Each row below holds a small network's activations on one record, seen along a few directions.
Here are examples, each followed by its value of one field, VOBU.
The word none means that the record has no VOBU.
The largest differences between rows may come from other fields.
(in the rows, 500 means zero)
Random noise pushes rows far along 7 fixed directions. That doesn't count. These rows show it; they differ only by the noise:
[807 715 609 655 492 357 497 383 235 376 533 457 574 780 310 625 565 697
 497 285 294 332 608 500]
[679 675 531 580 540 495 536 451 351 332 446 404 511 688 367 574 531 590
 525 420 377 364 487 509]
[392 542 573 597 530 409 404 486 376 635 582 490 580 517 520 530 580 658
 425 349 505 429 523 538]
[365 370 574 603 535 307 607 328 305 744 794 558 602 405 548 571 446 706
 678 437 524 372 514 555]
[619 621 262 435 475 515 563 462 606 393 343 537 453 629 364 490 442 412
 570 593 307 445 380 405]
[605 698 417 470 541 476 569 464 494 277 395 431 500 671 335 569 431 581
 594 555 397 316 371 522]
[522 420 383 599 371 359 499 371 339 853 572 671 580 503 411 567 729 406
 481 409 267 457 542 301]
[625 615 418 571 397 149 441 326 465 657 643 711 629 671 367 546 422 736
 521 319 261 380 608 445]
[533 441 356 285 395 138 562 363 459 600 648 711 595 561 315 672 386 609
 740 687 421 383 357 530]

[418 494 644 439 538 607 264 714 683 402 494 457 454 435 696 383 395 552
 280 433 748 790 625 659]	none
[359 360 689 644 479 388 551 392 343 746 758 555 597 329 575 566 592 602
 537 390 587 418 629 501]	gibir
[599 319 527 335 379 365 496 484 313 600 618 627 528 465 401 697 635 392
 580 663 526 602 481 496]	nopat
[407 140 377 282 516 578 741 461 409 615 572 518 419 289 542 575 492 227
 809 880 607 607 260 504]	badun
[498 474 529 451 503 293 368 475 541 613 638 607 541 559 601 404 311 716
 476 371 524 613 591 612]	nodi
[536 480 359 454 470 375 533 384 568 568 587 639 496 508 511 455 323 578
 611 509 401 535 511 483]	muvul
[371 586 382 294 560 615 510 636 564 324 259 377 446 526 404 548 561 394
 531 751 579 388 182 547]	nodi
[428 151 477 349 520 647 602 535 356 642 564 498 399 283 622 541 591 228
 638 754 645 741 377 507]	dul
[375 416 511 379 604 449 569 497 556 434 626 471 488 425 595 484 225 659
 681 636 681 517 392 687]	badun
[285 440 564 615 606 549 478 512 493 642 585 427 523 402 682 391 464 596
 467 385 601 506 519 561]	fiviz
[476 673 227 490 452 732 521 576 855 368 160 509 400 497 436 372 544 227
 389 590 349 457 410 283]	gibir
[553 619 470 546 566 484 732 384 453 286 522 412 522 554 354 614 373 622
 737 611 453 212 385 526]	dul
[398 518 574 562 466 395 375 511 258 716 507 500 603 522 435 601 802 556
 367 385 458 364 468 461]	nodi
[574 550 547 435 527 718 180 774 516 423 264 390 398 602 608 381 675 347
 144 389 566 856 551 542]	badun
[526 496 499 502 509 660 652 494 503 380 414 423 439 441 454 537 574 335
 576 621 510 430 440 437]	gibir
[619 504 438 444 464 348 516 395 554 492 611 628 503 563 486 483 302 610
 600 486 429 563 565 526]	muvul
[275 702 406 600 571 355 306 501 747 608 518 564 573 565 619 295 275 832
 359 259 462 421 541 555]	fiviz
[447 490 479 546 580 665 524 536 600 437 493 442 420 423 636 390 378 489
 498 494 569 616 525 532]	nopat
[536 607 790 601 552 526 430 574 524 253 618 384 537 501 554 539 368 733
 423 382 705 513 696 680]	none
[739 665 495 354 484 654 396 666 463 161 248 382 410 682 349 588 620 363
 387 596 484 604 423 531]	nopat
[312 606 727 459 722 612 173 743 461 369 443 269 457 554 748 358 436 764
 248 318 792 686 475 813]	fiviz
[577 583 247 716 389 515 270 479 783 794 424 743 468 554 639 192 476 423
 179 147 183 778 793 238]	dul
[268 574 526 690 496 799 535 614 589 481 341 347 516 328 480 534 777 300
 334 514 559 335 487 354]	none

Here are new rows. What is VOBU for each?
[671 559 480 584 403 458 356 495 220 685 390 530 543 683 359 571 891 376
 306 318 247 504 538 337]	fiviz
[921 728 643 851 485 791 679 441 382 140 366 306 447 655 332 568 659 357
 433 326 286 384 749 322]	none
[183 503 604 447 679 829 444 744 448 381 308 196 430 372 615 492 685 406
 393 624 781 469 256 623]	nodi
[643 545 503 653 745 742 797 363 473 216 504 278 349 551 639 324 163 592
 760 470 462 471 480 578]	fiviz
[529 638 484 371 473 315 337 555 413 474 409 502 576 698 345 592 596 615
 418 489 453 402 384 564]	fiviz
[652 810 511 525 582 611 516 556 421 126 258 282 484 736 297 599 580 547
 469 513 423 271 369 525]	badun
[665 585 429 610 542 542 742 336 565 319 522 491 445 547 449 466 284 542
 710 512 366 384 531 451]	gibir
[754 599 464 539 450 467 643 400 251 389 426 455 533 674 227 701 685 429
 610 558 285 279 423 390]	badun
